A small network was shown many inputs. Here are its activations along a few directions, one row for each input.
Each table varies a few parts of the input and shows all the possible inputs, shuffled.
Descriptions start from the smaller parts, as in this example, which fits no table here: one of 4 places along a line, together with either a single point or one of 11 places along a line or (one of 2 separate values, together with one of 8 places around a ring).
Shared parts are said once, and a part with two or three values counts as separate values.

Other details of the inputs shift rows strongly along two fixed directions, in all tables alike. That doesn't count.

Table:
x1: -1.6 -18.7 5.5 -20.2 -5.2 -6.3 24.4 -27.5 36.8 9.2 -6.6 37.8 28.4 9.5
x2: -5.9 9.3 -40.9 4.2 -21.4 -6.6 6.4 -5.3 -20.4 -2.1 -3.3 -9.7 -6.5 17.4
x3: -1.4 -3.6 11.4 5.1 25.5 2.0 -19.6 38.4 -23.9 -13.9 2.6 -20.9 -35.9 -30.7
x4: -1.2 -1.9 18.5 2.1 -13.1 -0.4 21.2 -20.1 35.0 10.2 2.0 28.8 40.9 12.8
x5: -4.9 -9.3 25.5 -6.0 27.6 2.8 -15.1 30.7 -9.4 -6.6 1.8 -13.0 -29.4 -28.4
x6: -7.7 -18.5 5.8 -10.6 -9.1 -4.5 25.5 -25.4 33.6 7.9 -9.4 36.4 32.2 3.2
x7: 15.2 13.8 -58.3 0.1 -15.5 -3.9 -14.0 -5.0 -30.6 -18.2 -2.1 -22.8 -6.1
 16.7
x8: -5.9 -17.2 8.2 -29.5 -9.6 0.3 13.3 -24.1 33.9 33.7 -13.6 29.7 27.6 10.6
x9: 9.7 -1.7 -12.1 -16.2 -8.6 -5.3 13.9 -23.9 12.4 -3.4 6.3 18.3 9.8 8.5
x10: 2.8 1.4 17.1 -6.9 26.4 6.0 -22.3 31.1 -22.2 -12.6 12.2 -25.2 -40.6 -30.7
x11: -16.5 -18.9 38.9 -5.0 23.4 -0.2 7.6 19.0 2.1 8.8 -1.7 2.3 -19.2 -21.7
x12: 7.0 25.9 -2.2 27.1 17.5 -0.3 -17.3 31.9 -28.3 -15.8 12.9 -39.4 -41.6
 -4.3
x13: 8.8 -5.7 -12.1 -20.0 -10.7 2.1 2.5 -21.9 6.7 10.4 -4.0 5.8 15.0 9.8
x14: 11.1 5.2 -46.7 0.9 -17.3 -3.8 -5.5 -7.2 -19.2 -8.4 -7.7 -10.5 5.2 14.5
x15: 20.0 26.3 -29.4 14.1 -17.1 1.5 -9.3 -7.5 -7.6 -4.1 -4.5 -14.9 9.7 26.9
x16: 5.9 6.5 -45.0 4.2 -19.8 -2.9 -5.6 -8.9 -19.2 -10.7 -8.6 -12.3 7.3 11.3
x17: -7.7 -2.1 15.8 -5.5 23.0 -0.9 -2.5 19.2 -15.8 -0.9 6.3 -14.4 -32.6 -18.1
x18: -6.9 -8.5 -10.3 -0.3 -13.4 -7.6 16.9 -20.5 15.3 -2.5 -4.3 27.7 26.6 6.9
x19: 2.5 19.2 -32.1 17.1 -19.6 4.9 -2.0 -10.2 -13.3 1.7 9.0 -11.2 -3.4 27.2
x20: 15.2 13.2 -57.5 8.3 -15.5 -9.5 -0.5 -2.9 -24.0 -28.6 5.7 -6.8 -7.1 13.2
x21: -6.9 -13.5 84.3 8.1 40.3 13.0 4.5 10.4 30.0 -0.3 10.2 20.8 -1.3 -35.4
x22: -1.7 13.4 -50.9 8.4 -25.3 -5.7 -12.6 0.1 -27.0 -11.3 -3.8 -12.0 -0.7
 14.1
x23: 10.9 1.8 -29.9 -12.5 -10.8 -1.5 -2.2 -16.6 -5.7 4.0 -6.5 -1.5 9.4 12.1
x24: -2.5 13.0 -18.8 11.9 -22.2 -3.2 6.3 -7.3 -2.3 10.0 4.9 -6.3 10.9 23.4
x25: -6.3 -10.7 76.7 2.8 33.4 7.9 -4.7 21.9 33.6 18.6 -3.7 5.1 -2.9 -25.5
x26: 13.8 12.4 -2.5 9.5 33.8 -4.6 -19.4 33.3 -39.2 -42.4 19.8 -27.0 -51.3
 -33.5
x27: -12.1 -17.7 81.3 1.7 31.0 17.6 -7.4 16.1 27.7 17.5 2.7 13.1 -2.5 -30.0
x28: 4.1 17.4 -48.1 -6.9 -18.4 -3.6 1.2 -7.8 -26.0 -3.9 9.0 -19.5 -16.3 21.4
x29: 1.6 12.1 21.8 19.9 14.9 5.1 -23.2 38.6 -19.6 -15.4 13.7 -29.0 -23.1
 -22.6
x30: -1.5 9.9 -42.3 -4.0 -16.7 -6.9 5.3 -5.9 -18.6 -1.3 0.1 -10.9 -9.9 22.4
x31: -27.7 -24.7 54.5 -1.8 19.7 -1.0 9.7 13.2 10.6 14.7 -3.8 12.7 -8.2 -25.5
x32: 5.5 9.2 30.1 22.0 21.2 6.8 -22.8 34.8 -22.9 -20.3 10.8 -30.6 -19.0 -26.5
x33: 6.7 5.0 18.0 1.4 -4.8 -1.2 20.1 -22.2 41.8 12.6 -5.8 29.1 32.4 19.8
x34: -12.5 -22.9 11.3 -10.1 -13.0 -1.5 12.7 -24.1 26.5 21.6 -18.7 28.4 40.6
 6.0
x35: 0.3 -7.8 21.9 -1.6 -11.7 12.2 6.2 -28.8 30.8 23.6 -6.8 24.6 38.0 16.3
x36: -10.1 -11.7 -7.6 -11.9 -18.9 -1.0 8.6 -15.5 18.5 18.5 -15.3 17.4 23.5
 8.8
Each input here is: one of 4 places along a line, together with either one of 3 separate values or one of 6 places along a line.
Question: Changing only the place on the line of 4 turns x5 into x7. The same change can be made to x36. Which row results?
Answer: x16
Question: A walk changes only the place on the line of 6. It starts at x28 and steps to x17. List the rest of the walk in order.
Answer: x30, x11, x2, x31
Question: List by row number the other rows that have the place on the line of 4 in common with x1.
Answer: x4, x6, x9, x18, x20, x21, x26, x33
Question: Which other rows does x25 become when the choice among 3 separate values takes its other values? List them by row number.
Answer: x27, x29

Table:
x37: 10.3 -7.3 10.4 -14.3 19.5 2.9 -20.1 18.8 -3.2 1.1 -9.7 -14.4 -15.0 -18.2
x38: -2.2 -20.2 -16.1 -24.4 3.8 -11.0 18.8 -13.2 1.7 -9.4 0.1 19.7 -4.3 -8.9
x39: -15.6 -2.9 -8.8 1.2 -16.1 2.1 -2.1 1.3 -12.3 14.3 -4.2 -9.5 1.5 6.7
x40: 9.0 -11.9 -61.6 -25.1 -25.3 -14.4 16.2 -34.8 0.8 -12.1 -12.5 26.2 25.1
 14.6
x41: -2.3 -10.6 48.0 -1.8 4.1 -1.1 29.3 -21.4 60.2 20.9 -4.9 42.8 40.0 7.9
x42: 13.4 17.0 -34.8 3.8 -32.1 3.2 8.0 -34.6 7.7 0.3 7.6 11.1 27.9 35.4
x43: 5.1 -10.6 40.4 0.0 2.8 -0.4 18.7 -18.9 54.4 9.6 -11.0 40.6 46.4 2.8
x44: -14.0 -0.7 26.2 17.8 10.4 4.2 -7.7 22.0 -9.9 5.0 -0.9 -15.1 -12.9 -12.3
x45: -5.2 -7.4 -48.4 -16.5 -13.9 -15.0 16.6 -16.3 -14.8 -11.6 0.6 10.8 -6.6
 6.7
x46: 5.8 -1.2 10.9 -12.2 20.4 2.4 -12.6 19.7 -7.0 4.8 -0.3 -18.7 -27.7 -12.1
x47: -13.7 3.0 1.8 19.3 -16.5 4.2 2.7 -3.1 -2.6 4.6 2.9 2.0 12.7 8.7
x48: -13.5 4.8 28.9 33.6 13.1 -5.3 1.4 28.4 -3.0 -9.1 2.4 -7.3 -9.1 -12.1
x49: 12.8 -0.5 9.2 -3.9 17.1 8.3 -23.8 14.3 -16.1 -12.7 3.7 -17.6 -13.2 -22.2
x50: 1.0 6.9 -38.0 -15.1 -36.4 0.5 9.3 -33.6 4.8 22.3 -3.0 7.8 24.0 37.0
x51: 35.6 44.5 -86.2 22.0 -24.7 -0.5 -31.2 0.3 -50.8 -37.7 7.0 -42.3 -12.0
 27.1
x52: 12.2 13.1 -31.4 -7.6 -14.5 3.6 -7.0 -11.8 -14.9 -0.2 7.1 -12.6 -2.1 17.0
x53: 9.1 8.6 19.1 6.9 18.6 7.3 -10.6 12.7 -6.1 -5.9 8.9 -14.7 -17.6 -9.3
x54: -8.0 -9.5 35.5 -9.7 -1.7 5.3 16.0 -18.9 36.7 31.8 -6.6 23.6 23.6 10.6
x55: -24.2 -19.1 -5.3 -0.5 14.9 -11.1 2.9 25.7 -29.3 -20.4 -0.3 -8.1 -33.5
 -31.6
x56: -4.0 2.4 35.5 12.8 15.0 8.8 -3.4 9.8 1.0 -4.3 14.7 -1.2 -9.9 -15.1
x57: -16.9 -7.7 10.9 -0.8 10.9 -0.4 -12.0 29.8 -14.8 13.9 -10.0 -21.2 -25.3
 -13.4
x58: 0.8 12.1 7.0 14.7 -5.1 -5.7 14.8 -5.7 20.0 0.3 2.1 12.5 13.2 14.4
x59: 9.7 1.2 29.5 11.2 16.9 10.3 -14.5 7.4 2.9 -17.3 9.2 1.4 3.1 -21.4
x60: -5.2 -4.2 17.3 -11.4 18.9 1.6 -9.9 22.2 -5.3 11.9 -2.9 -15.8 -28.3 -12.5
Question: Changing only one part turns x60 into x37. The same change can be made to x45. Which row results?
Answer: x40
Question: What do these inputs look like to the network?
Answer: one of 4 places along a line, together with either a single point or one of 5 places along a line
Question: List by row number the other rows that have the place on the line of 4 in common with x53.
Answer: x38, x41, x42, x46, x52
Question: Which other rows does x39 become when the place on the line of 5 takes its other values? List them by row number.
Answer: x44, x47, x48, x57

Table:
x61: -9.3 1.4 -45.3 4.3 -43.4 -4.6 4.2 -20.6 -6.8 4.5 -8.5 7.1 29.0 27.9
x62: -15.5 -27.7 15.3 -34.9 11.4 -6.3 16.9 1.9 14.4 25.2 -7.6 13.0 -11.4 -9.0
x63: 4.0 -5.7 24.2 -6.1 -28.6 10.6 13.9 -37.6 58.8 43.9 -17.8 35.1 71.4 30.1
x64: 4.5 -5.7 -31.5 -23.2 2.0 -15.1 0.8 -1.5 -13.0 -20.7 -2.6 2.0 -16.0 -10.7
x65: 1.5 -0.8 12.0 10.2 -3.7 -2.1 17.7 -17.0 28.2 -3.8 -4.2 23.3 23.7 9.5
x66: -2.2 -27.5 63.5 -18.8 39.1 6.4 3.4 3.7 20.5 -0.6 3.4 19.0 -10.4 -39.1
x67: 11.3 21.7 -66.2 -6.8 -26.6 -1.1 -1.3 -18.6 -27.9 -1.0 4.5 -21.3 -11.3
 35.8
x68: -14.5 6.6 14.3 19.2 22.8 -1.8 -9.7 38.2 -35.1 -18.3 19.9 -29.0 -50.4
 -25.9
x69: -10.1 -20.3 -4.6 -21.3 10.8 -1.9 -9.8 15.2 -11.5 -1.8 -17.7 -4.0 -16.1
 -25.5
x70: 5.6 20.8 -67.9 11.5 -31.0 -9.9 6.2 -15.3 -26.4 -29.9 10.9 -2.4 3.8 21.3
x71: -1.0 20.1 -7.8 21.6 -3.8 -2.5 1.3 6.6 -10.7 -0.5 5.5 -14.0 -9.0 16.9
x72: -7.4 -7.3 15.4 12.8 -10.1 0.0 5.8 -5.3 21.4 17.8 -14.0 13.7 34.3 10.0
x73: 8.2 4.0 -3.3 9.7 25.7 8.7 -35.8 36.2 -50.3 -26.6 5.0 -42.8 -46.5 -35.2
x74: 10.5 -6.0 77.2 7.7 38.6 11.6 -7.0 14.4 34.0 0.6 12.5 12.1 6.8 -26.5
x75: 14.5 26.5 4.8 14.0 -3.1 8.0 -6.6 -0.3 4.5 11.1 10.7 -11.6 2.1 20.3
Question: What do these inputs look like to the network?
Answer: one of 3 separate values, together with one of 5 places along a line
Question: Changing only the place on the line of 5 turns x66 into x74. The same change can be made to x73. Which row results?
Answer: x63
Question: Which other rows does x62 become when the choice among 3 separate values takes its other values? List them by row number.
Answer: x64, x69
Question: Which other rows does x65 become when the choice among 3 separate values takes its other values? List them by row number.
Answer: x71, x72
